A small network was trained on invented records. Each row is its activation on one of them, seen along a few directions.
Records have a field called Nalig. Each example row is followed by its value.
The word missing means that the record has no Nalig.
The largest differences between rows may come from other fields.
In the rows, zero is written as 500.
Strong random noise was added to every row along 13 fixed directions; ignore it. To show where, here is one row again and again, with new noise each time:
599; 680; 578; 351; 584; 641; 643; 509; 382; 538; 587; 629; 643; 607; 549; 534; 437; 444; 473; 384; 352; 360; 317; 575; 484; 484; 557; 459; 190; 323; 726; 392; 563
543; 569; 584; 364; 366; 392; 579; 530; 490; 454; 414; 614; 387; 335; 375; 372; 514; 660; 526; 480; 351; 663; 762; 623; 540; 584; 786; 515; 547; 335; 525; 638; 480
506; 487; 551; 501; 617; 609; 591; 520; 526; 382; 558; 767; 491; 582; 433; 727; 523; 436; 441; 322; 479; 374; 507; 596; 392; 621; 511; 721; 347; 525; 516; 438; 449
457; 506; 507; 467; 480; 662; 538; 646; 490; 588; 557; 544; 583; 522; 517; 377; 404; 512; 576; 537; 416; 496; 323; 312; 542; 487; 330; 345; 461; 531; 499; 467; 595
533; 408; 419; 754; 607; 450; 460; 522; 640; 378; 490; 354; 656; 507; 553; 640; 481; 434; 427; 577; 521; 352; 374; 413; 606; 391; 371; 479; 652; 438; 417; 364; 498
737; 699; 475; 630; 622; 335; 695; 217; 440; 642; 347; 461; 580; 447; 652; 448; 513; 488; 328; 718; 580; 572; 520; 551; 699; 385; 755; 266; 593; 478; 808; 241; 436
551; 473; 499; 521; 449; 538; 538; 475; 506; 570; 515; 399; 317; 454; 393; 416; 544; 690; 484; 358; 437; 448; 462; 547; 536; 575; 489; 667; 529; 479; 369; 525; 479
470; 596; 424; 420; 621; 528; 513; 469; 398; 538; 525; 444; 584; 539; 732; 559; 441; 367; 373; 604; 490; 560; 487; 399; 420; 379; 499; 397; 451; 638; 607; 360; 595
426; 576; 503; 507; 674; 484; 517; 619; 664; 380; 659; 612; 519; 324; 602; 599; 285; 345; 364; 693; 546; 567; 567; 477; 373; 496; 445; 568; 379; 573; 260; 319; 484
645; 640; 500; 648; 518; 326; 635; 413; 642; 326; 349; 586; 577; 445; 455; 612; 491; 598; 387; 553; 356; 527; 415; 526; 623; 506; 693; 366; 684; 249; 722; 394; 433
462; 411; 647; 420; 519; 363; 661; 571; 456; 517; 447; 821; 417; 486; 370; 483; 346; 393; 683; 565; 728; 564; 626; 502; 395; 545; 774; 446; 795; 595; 546; 653; 604
400; 447; 528; 420; 512; 513; 469; 435; 267; 601; 412; 541; 396; 230; 768; 690; 590; 493; 367; 485; 562; 496; 352; 432; 454; 517; 399; 566; 398; 588; 785; 411; 495
604; 561; 400; 540; 534; 587; 514; 453; 552; 588; 660; 763; 218; 110; 717; 466; 601; 565; 220; 611; 467; 616; 677; 546; 625; 599; 737; 653; 221; 614; 408; 165; 476
440; 429; 537; 496; 605; 459; 507; 428; 478; 336; 383; 518; 560; 740; 392; 705; 503; 418; 510; 354; 523; 432; 573; 567; 374; 561; 435; 642; 626; 613; 550; 636; 423
451; 394; 709; 528; 555; 403; 637; 394; 408; 573; 341; 681; 331; 285; 395; 638; 516; 524; 514; 447; 765; 481; 560; 640; 434; 680; 441; 732; 545; 609; 582; 555; 285

430; 592; 612; 327; 523; 557; 601; 594; 286; 639; 539; 386; 634; 504; 569; 513; 442; 428; 535; 490; 543; 481; 465; 521; 330; 377; 421; 490; 312; 414; 586; 501; 552 => f3
447; 624; 443; 272; 481; 460; 446; 532; 462; 537; 654; 454; 380; 406; 643; 414; 331; 481; 443; 597; 448; 637; 469; 417; 359; 424; 649; 443; 508; 523; 413; 487; 719 => f1
570; 649; 336; 528; 597; 248; 316; 294; 758; 101; 507; 567; 386; 649; 532; 617; 386; 475; 285; 554; 304; 600; 467; 562; 503; 616; 747; 508; 655; 523; 538; 507; 446 => f4
538; 606; 568; 601; 654; 635; 698; 404; 430; 572; 417; 466; 689; 583; 503; 693; 591; 464; 400; 398; 548; 398; 468; 577; 470; 466; 326; 565; 300; 474; 634; 323; 337 => f6
554; 543; 579; 553; 411; 525; 722; 570; 513; 531; 381; 375; 685; 673; 226; 435; 601; 627; 637; 362; 433; 487; 456; 446; 471; 473; 361; 398; 624; 364; 600; 573; 396 => f7
465; 352; 650; 453; 412; 588; 458; 665; 590; 422; 626; 725; 393; 432; 287; 488; 379; 517; 660; 375; 530; 417; 411; 550; 482; 681; 476; 671; 428; 460; 305; 649; 504 => f5
513; 337; 369; 598; 451; 563; 348; 573; 595; 375; 593; 517; 485; 515; 515; 572; 619; 506; 470; 440; 437; 427; 606; 457; 577; 474; 567; 621; 567; 483; 311; 486; 619 => f1
381; 418; 588; 605; 508; 481; 629; 539; 523; 509; 329; 694; 517; 387; 462; 707; 516; 484; 515; 577; 676; 569; 409; 303; 388; 581; 334; 406; 722; 639; 697; 459; 403 => f2
513; 376; 424; 600; 394; 595; 600; 649; 471; 571; 568; 662; 351; 281; 622; 660; 698; 585; 443; 389; 511; 377; 252; 341; 465; 430; 618; 530; 563; 382; 609; 331; 716 => f4
381; 360; 498; 592; 368; 416; 408; 671; 597; 365; 493; 554; 353; 296; 489; 667; 459; 626; 541; 469; 454; 436; 108; 307; 469; 538; 448; 493; 776; 332; 523; 552; 630 => f3
662; 483; 360; 610; 468; 652; 650; 515; 513; 603; 548; 388; 502; 697; 423; 430; 657; 625; 452; 382; 379; 486; 614; 414; 528; 389; 631; 474; 582; 555; 372; 363; 608 => missing
534; 658; 602; 458; 681; 471; 622; 324; 425; 534; 408; 506; 699; 630; 535; 608; 268; 373; 510; 587; 631; 400; 271; 616; 495; 446; 453; 390; 436; 426; 681; 454; 469 => f8
379; 619; 359; 358; 466; 700; 571; 685; 396; 527; 519; 409; 674; 701; 611; 584; 574; 482; 474; 438; 279; 649; 568; 285; 253; 329; 421; 326; 462; 564; 561; 435; 695 => f3
504; 447; 545; 536; 346; 465; 429; 538; 503; 473; 412; 586; 447; 122; 588; 446; 615; 652; 421; 579; 388; 668; 650; 495; 664; 577; 538; 485; 405; 434; 562; 484; 388 => f5
554; 744; 388; 409; 506; 592; 567; 680; 708; 395; 779; 496; 407; 531; 440; 437; 404; 596; 368; 442; 236; 580; 507; 485; 322; 530; 592; 568; 312; 437; 237; 353; 577 => f7
550; 251; 548; 651; 497; 351; 340; 410; 554; 517; 477; 474; 399; 272; 545; 517; 434; 467; 501; 592; 697; 314; 445; 574; 705; 535; 443; 647; 530; 475; 397; 507; 384 => missing
619; 665; 479; 493; 592; 419; 531; 438; 572; 432; 602; 450; 581; 608; 540; 500; 367; 446; 457; 518; 434; 379; 113; 469; 505; 451; 540; 356; 508; 381; 682; 382; 534 => f7
500; 563; 550; 530; 586; 544; 509; 511; 583; 506; 528; 587; 672; 520; 510; 376; 357; 351; 506; 691; 530; 514; 498; 494; 589; 509; 325; 364; 343; 559; 450; 441; 419 => f4
467; 566; 515; 397; 577; 378; 424; 373; 387; 392; 373; 281; 628; 578; 566; 622; 518; 415; 430; 457; 445; 501; 682; 656; 457; 411; 555; 542; 463; 426; 599; 606; 449 => f6
529; 420; 540; 631; 501; 567; 376; 728; 747; 396; 769; 643; 541; 268; 499; 469; 269; 469; 567; 614; 482; 271; 144; 427; 667; 515; 413; 491; 383; 214; 253; 381; 631 => f1
481; 515; 512; 444; 520; 371; 249; 231; 449; 502; 440; 299; 346; 502; 586; 373; 329; 563; 487; 562; 516; 479; 239; 547; 635; 598; 381; 476; 538; 576; 594; 629; 464 => f8
482; 87; 533; 737; 394; 567; 352; 684; 646; 372; 542; 852; 487; 397; 414; 539; 537; 407; 643; 497; 620; 335; 435; 379; 725; 570; 480; 536; 611; 504; 458; 550; 511 => f5
512; 419; 528; 457; 454; 462; 386; 470; 462; 432; 479; 676; 361; 182; 590; 541; 631; 533; 399; 514; 443; 547; 784; 650; 634; 617; 685; 672; 319; 468; 516; 505; 415 => f2
562; 348; 529; 642; 526; 245; 324; 333; 593; 312; 387; 587; 513; 472; 449; 519; 480; 425; 543; 620; 598; 443; 568; 592; 734; 558; 661; 460; 737; 442; 592; 625; 433 => f8
449; 402; 464; 520; 455; 427; 399; 593; 533; 474; 558; 247; 400; 323; 553; 535; 532; 564; 475; 460; 517; 395; 428; 476; 470; 435; 440; 622; 591; 360; 353; 503; 564 => f6
344; 496; 576; 508; 521; 516; 648; 643; 609; 351; 433; 620; 612; 435; 464; 787; 401; 476; 474; 552; 507; 636; 568; 367; 251; 544; 293; 476; 531; 564; 450; 438; 409 => missing
397; 503; 486; 563; 550; 433; 403; 592; 756; 299; 568; 383; 501; 488; 430; 575; 270; 514; 471; 566; 446; 459; 267; 383; 398; 570; 236; 518; 639; 483; 292; 513; 449 => f2

Here are new rows. What is Nalig for each?
470; 524; 562; 422; 422; 469; 377; 522; 606; 365; 515; 663; 411; 402; 440; 418; 361; 574; 546; 557; 414; 596; 541; 545; 560; 639; 576; 503; 496; 442; 429; 619; 508 => f1
480; 595; 385; 575; 573; 582; 655; 613; 574; 560; 570; 397; 613; 608; 550; 512; 511; 457; 424; 589; 524; 636; 603; 314; 353; 362; 398; 382; 522; 641; 348; 312; 538 => f4
512; 431; 407; 411; 473; 481; 457; 564; 435; 556; 628; 379; 381; 530; 579; 508; 509; 467; 499; 412; 538; 411; 505; 488; 439; 388; 705; 558; 625; 467; 369; 506; 747 => f6
563; 446; 564; 441; 408; 563; 481; 635; 517; 650; 661; 289; 449; 470; 365; 224; 381; 604; 654; 449; 500; 345; 403; 541; 571; 493; 450; 551; 468; 338; 224; 594; 591 => f2
460; 412; 502; 307; 394; 494; 396; 595; 373; 353; 545; 789; 380; 349; 563; 651; 645; 452; 496; 352; 371; 504; 760; 645; 434; 538; 873; 665; 364; 345; 592; 598; 636 => f3
587; 137; 563; 804; 521; 444; 469; 511; 518; 537; 464; 437; 531; 521; 317; 566; 606; 443; 696; 411; 798; 162; 526; 639; 670; 452; 523; 674; 730; 397; 328; 582; 481 => f3
567; 480; 423; 476; 500; 609; 313; 427; 537; 435; 570; 391; 576; 831; 442; 366; 510; 513; 540; 353; 289; 385; 332; 496; 657; 576; 340; 479; 367; 522; 494; 607; 474 => f4
503; 661; 394; 559; 333; 609; 687; 624; 516; 492; 337; 280; 721; 504; 460; 538; 761; 735; 404; 483; 227; 738; 779; 331; 433; 321; 480; 337; 585; 322; 543; 398; 516 => f1
411; 504; 578; 307; 471; 465; 461; 754; 531; 327; 646; 901; 552; 349; 509; 508; 293; 304; 617; 623; 464; 570; 715; 555; 406; 496; 812; 436; 383; 338; 420; 583; 675 => f3
